These are the activations of a small neural network, seen along a few directions. Each row is one input.
Each table varies a few parts of the input and shows all the possible inputs, shuffled.
A made-up example of a description, with smaller parts first: one of 6 places along a line, together with either a single point or (one of 2 separate values, together with one of 5 places around a ring) or one of 11 places around a ring.
Shared parts are said once, and a part with two or three values counts as separate values.

Other details of the inputs vary at random and push rows far along three fixed directions, the same in every table; ignore that.

Table:
x1: [-33  19  -2   9  18  18  25  17  -1  -2 -13]
x2: [  8  16 -32 -15  -1  -1   4   5  -1   9  -5]
x3: [ -9 -11  -5 -13   3  -9   7   8  14 -16  -2]
x4: [ -5  -9  -2 -13  -4  -1  -1   5  24 -16  -6]
x5: [ 12   6  17  11   0   2   8   8 -21   5 -14]
x6: [  1  -9  -2  -9   2 -12   7   6  22  -1  -1]
x7: [ 17   2   7  11   5   1  -1   9 -12  16 -13]
x8: [ -1   4   4   5  -2  13 -11  -7 -20   7  20]
x9: [  6   6  13  21   6  -4  11   5 -11  12 -17]
x10: [-23 -16   1  -6   5   7   6  10  19 -14   1]
x11: [15  0 -7  1 -8 -3 -9  4  7  0 -6]
x12: [-19 -11  23  12  15  12  21  12   7  -4  -9]
x13: [12 -2  8  4  2  2  2 11 -4 10 -2]
x14: [ -7  -9   1  -8  -5   0   4   4  23 -11  -6]
x15: [ 18   3  14   9   8  -5  10  16 -18  12 -11]
x16: [  2  21  -7   3   9   6  25  17 -26  19  -7]
x17: [-18  -2  -2  -7   0   5  -8 -15  10  -5  26]
x18: [ 18  -3 -12  -6  -6  -6 -13  -2  10   6  -1]
x19: [ 16 -10 -12 -10 -11  -9  -2   6  -3  -1  -2]
x20: [-11  11  12   7  -3  18  -9 -14 -25  -6  14]
x21: [ 9 -4 11  8  0  5 11 -1 -8  7 -2]
x22: [ -1   2   5   4  -4   6  -1 -21 -20   4  17]
x23: [-29  -6  18   9  11  10  14  15   1  -7 -13]
x24: [-47   0  13   9  22  27  -9  -5   8 -13  14]
x25: [12  3  5 10  5 -1  0  0 -8 15 -8]
x26: [16 -1  5  5 -1 -2  4  8 -6 12 -2]
x27: [  4  -1   7   8  -6   0   6  11 -16   8 -12]
x28: [ 15   2  15  11   8   1  10  16 -17  14 -10]
x29: [ 11  -4 -16  -5  -5 -13  -8   1   3  10  -5]
x30: [ -5  -5  -5  -6   3 -12   3  -3  30 -10  -8]
x31: [ -1  11  12  12   8  21 -15 -13 -17   5  12]
x32: [  5   5  -8 -10  -7   3 -18 -13  -8  -4  25]
x33: [ 1 -4 -4 -8 10 -8 -6  8 19 -6 -9]
x34: [  2 -11  -4 -13  -8  -3  -1   7  26 -11  -9]
x35: [-31   7  10  17   8  19  -5 -10  -5  -5  11]
x36: [ 16  -7 -17 -11 -11 -19  -3   4   6   8   4]
x37: [ 24 -10  -9 -12 -14  -5  -4   0   9  -1   1]
x38: [-27  -5  14  12  16   5  13  10  23  -9 -14]
x39: [  4   2   2  15  -1  -1   1  12 -14   9 -13]
x40: [ -4  -2  -7  -7 -11   8 -10 -26  -3  -6  27]
x41: [ -2   6   8  20   5   1   3  11 -22   8 -14]
x42: [  1   9   4  -8 -11  11 -15 -22  -3 -15  18]
x43: [ 11  11 -30 -18  -8   3  14   4  -6   3  -2]
x44: [ 20   1  -5 -14  -4 -12  -6   1   7  -4   7]
x45: [ 14  -7   0   6  -6  -7  10  11 -16  12  -8]
x46: [ -8  24 -19 -11 -11  21   3 -12 -14  -2  13]
x47: [-28  -3  14  10  18  10   7  13  19 -14 -14]
x48: [-10 -10  -6  -7  -8  -4   2   6  14  -7  -5]
x49: [ 12  -3  -9  -8  -4 -18   2  -1   1   9   4]
x50: [ 15  -6 -12  -7  -9 -12  -3   8   0   9   3]
x51: [ -1   0   5   7  -6  -1   7   3 -13   7  -8]
x52: [  9  -2 -15  -8  -4 -17  -9 -10   4   8   0]
x53: [  5   0   2  -2  -8   9  -5 -22  -2  -3  21]
x54: [ -8  10  -6   3  -6   5 -16 -28  -4  -5  20]
x55: [  8  -3 -15   1  -9 -12  -5   8   3   3  -9]
x56: [ 12  -2   0  -4 -12  -8   3  -5   5   2  -4]
x57: [ 15  -7  -4 -10  -8  -9   3 -12  10  -2   5]
x58: [  5   3   3   7  10  -6  -1  10 -17  10 -12]
x59: [-14  -2  -7  -5   4  -7  -6   9  15 -14  -6]
x60: [ 11  -8 -12 -11  -7 -11  -2   5  -1  -6  -1]
x61: [  7   3 -15  -7  -6 -15  -9   1   3  -8  -4]
x62: [-29  -9   3  -4   2  15  -1 -13  13 -14  20]
x63: [-18  -5  -5  -8  15 -10  -1  10  18 -10  -8]
x64: [-16   2   4  -3   9   9 -12 -25  17  -7  17]
x65: [ 11  -1   1   2   2  -6   3  15 -15  12  -3]
x66: [ -1  10  22  18   6  18   1 -11 -23  13  17]
x67: [ -4  -4  -6  -9   2  -6  -6   4  26 -17  -7]
x68: [  5   8  -3   0  -3   8 -18 -26  -1   4  19]
x69: [-25  -3  12  13  20  -1  11   9   3   7 -11]
x70: [ -2   9   5  13   3  16 -16 -10 -24  11  12]
x71: [  2  10  -3  -7   1  10 -24 -23   1 -10  21]
x72: [  4  -9  -5 -14   1 -16   4  -1  27  -3   3]
x73: [ 15  -5  -3  -5 -13  -9   3   1   8   2  -9]
x74: [ 13  -4  10   5   1   4   8   7 -10   2  -7]
x75: [  7   1   5   9  -7  -8  12   2 -18  12 -12]
x76: [ -2 -10   1 -13   4  -6   8   4  21 -17  -3]
x77: [ -2  17  14  15   5  16  -9 -15 -20  -5  10]
x78: [ -4   7  -5 -10 -12   6 -18 -21  -6 -15  21]
x79: [ 15   2  -1  -8  -9   8 -12 -15  -6  -8  18]
x80: [-26  -7  -4   1   7  -8   6   6  26 -12  -8]
x81: [  1   1   6   6  -4  -9  11  -2 -13   7 -10]
x82: [16 -1 -9  1 -8 -8 -5  5  9  2 -9]
x83: [-22  -3  25  10  13   3  22   4   9  -3 -14]
x84: [ 10   4   2  -1   3 -11   3   9 -15   5   0]
x85: [  7  -1  -6   6   1  -8  -3   9  -9  15 -11]
Each input here is: one of 5 places around a ring, together with either a single point or (one of 2 separate values, together with one of 8 places along a line).
The inputs of x14 and x82 match in every part but the place on the ring of 5. If x23 is changed in the same way as x14 into x82, which row does it become? -> x41
The inputs of x3 and x63 match in every part but the place on the ring of 5. If x45 is changed in the same way as x3 into x63, which row does it become? -> x85
Change only the place on the line of 8 in x68. List by row number the other rows that result. -> x7, x18, x25, x31, x33, x64, x71

Table:
x86: [  5 -18 -17 -30 -15 -13 -12  -3  40 -24   9]
x87: [ 20  13 -17  -6 -10   7 -15 -13 -12   7  16]
x88: [ 28   1 -22  -7  -6 -26   6  12 -10  17 -17]
x89: [ 17  13 -20  -9 -24   6 -16 -26 -16   5  21]
x90: [-39   5  -4  -2   7  20 -17  -9  15 -22  13]
x91: [-27  -4   3  -2   2  14 -26 -16  22 -24  16]
x92: [ 28   8 -25 -19 -25  -2 -15 -13 -11  -1  16]
x93: [-44   0  34  22  23  18  11  -6   6 -10   3]
x94: [-20 -12   1  -1  22 -18  31  42  24   6 -34]
x95: [ 14   5  21  20   9   6   5   3 -21  15  -5]
x96: [  1  18  13  14   7  20   7  -1 -35  11   3]
x97: [ 15  -1  19  19   9  -8  11  13 -21  23 -16]
x98: [  5   6  14  12 -10  21 -12 -26 -30   2  27]
x99: [-40  -6  31  17  17  19  13  -4   9 -10   0]
x100: [  0 -21 -24 -22  -4 -28  22  34  36  -9 -28]
x101: [  8  11   8  19   7  -8  21  14 -28  20 -24]
x102: [ -4 -11  -8 -22  -4   1 -14 -10  37 -22  14]
x103: [ 33  -7  -7  -2  -6 -29   0   6  -5  15 -14]
What is each input in this table made of? -> one of 2 separate values, together with either a single point or one of 8 places around a ring
The inputs of x102 and x96 match in every part but the choice among 2 separate values. If x91 is changed in the same way as x102 into x96, which row does it become? -> x90
Change only the place on the ring of 8 in x95. List by row number the other rows that result. -> x86, x93, x97, x98, x99, x102, x103

Table:
x104: [-24  21  19  36  17  12  10   7 -40  35  -4]
x105: [-31  -2  -8 -18  19  15  10   4  39  -9   1]
x106: [ -9  11  -8  -6  -6  10  -8 -25 -18  17  19]
x107: [  5 -32 -45 -35 -25 -26  -4  12  53 -26 -24]
x108: [ 18  15  -7 -13 -16  10  -5 -13  -7  -5  27]
x109: [ 47 -24 -14 -19 -22 -24 -22  -9  23   1  14]
x110: [ -1  18 -25  12  -9   7 -17 -20  -9  10  15]
x111: [ 29 -10  26  13   5  -9   6  15   3  12 -17]
x112: [ -2  29   0   7   4  12 -28 -17 -18  -5  12]
x113: [ 36 -12 -32 -28 -34 -12 -11   5   9  -4  14]
x114: [-35 -17  -1 -18 -11  -3   6  13  34 -21   2]
x115: [-25  12  13  21 -12  34  -3 -21 -22 -14  24]
x116: [  8  -4  -6   0  14  -3  22  15 -12  26 -13]
x117: [ -5   3  -5 -14 -19  -3  -2 -14  -4  -4  24]
x118: [  8  19   5  12  10   6  21   4 -25  24 -27]
x119: [-22 -21 -25 -15   1 -14  -9   5  38 -34  -9]
x120: [ 50  -5  -8 -14 -21 -24 -29 -26  15  -1   3]
x121: [-33   2  -1 -10  21   5  -9  17  38 -22   2]
x122: [ -5   5  13   7  10 -15  31   8 -27  19 -12]
x123: [  4 -11 -11 -12 -11  18 -15  -5  -5  -6  18]
x124: [  2   3 -10  12   4  -9  22   5 -11  20 -25]
x125: [  7   5 -11 -14 -18  16 -19 -14  -3 -12   1]
x126: [  6 -13  39  23   9 -17   9   4 -14  22 -15]
x127: [ -4 -15   3 -11   4 -12  32  52  37 -12 -36]
x128: [  5  15  -2   0  -1  15 -25 -17 -21 -13   7]
x129: [ 19  -6   0  -1   0 -15  29  24 -13  10  -8]
x130: [  3   8   2  11   5 -23  -4  18 -25  20 -16]
x131: [ 50   8 -17 -12 -22 -34  22  20  -8  10 -32]
x132: [-47  -3   3   1  18   7  22 -11  22 -24   6]
x133: [ 18 -13  -5   2  11 -12   5  28 -18   7 -17]
x134: [ 11  -7  27  14   5  12 -18 -27 -12   7  30]
x135: [ -9  13   9  33  16  -9   6  16 -28  10 -22]
x136: [-22  11  13   5  16  29   7 -26 -25  -1  41]
x137: [  9 -10  34  37  11 -12  13  -1 -14  12 -21]
x138: [-37 -11  34   7  18  16  -2 -12  39 -26   1]
x139: [ -3  14 -13   8   4  20 -14 -12 -15  16  30]
x140: [ 53  -8 -17 -14 -20 -14   5  30  -9  15 -32]
x141: [-42 -22   2 -16   0   7   0   9  27 -18  -5]
x142: [ -5   9  -7   4 -17   5   3 -20  -9 -11  19]
x143: [-27 -27  16   7   6  -3   0  -9  45 -24  -2]
x144: [ 13   4 -12 -12  -1   9 -26  -4  -3 -14  14]
x145: [-31 -17  37   6  25  14   0  -2  42 -18   8]
x146: [  9  12  -9 -12 -25  10 -12 -11   2 -15   8]
x147: [  7  -7  21   8 -14   1 -21 -28  -9   7  22]
x148: [  5   4   5  16  20 -10   5  29 -21  16 -12]
x149: [-25   0   2   9  32  -3  29  47  32   9 -34]
x150: [ 44   8 -34 -34 -19 -16  -5 -12   4   3  14]
x151: [ 10  19 -11 -15  -6   5  -2 -30  -8  -7  16]
x152: [-29   4  15  10   8  18 -19 -15 -30  -5  18]
x153: [ -5  23   7  25  17   6  14  14 -18  22 -26]
The inputs of x145 and x134 match in every part but one. If x144 is changed in the same way as x145 into x134, which row does it become? -> x133
What is each input in this table made of? -> one of 5 places around a ring, together with either one of 2 separate values or one of 8 places around a ring
Which other rows agree with x142 in the place on the ring of 5? List them by row number. -> x107, x110, x115, x119, x124, x132, x135, x137, x143
Change only the choice among 2 separate values in x134. List by row number the other rows that result. -> x109
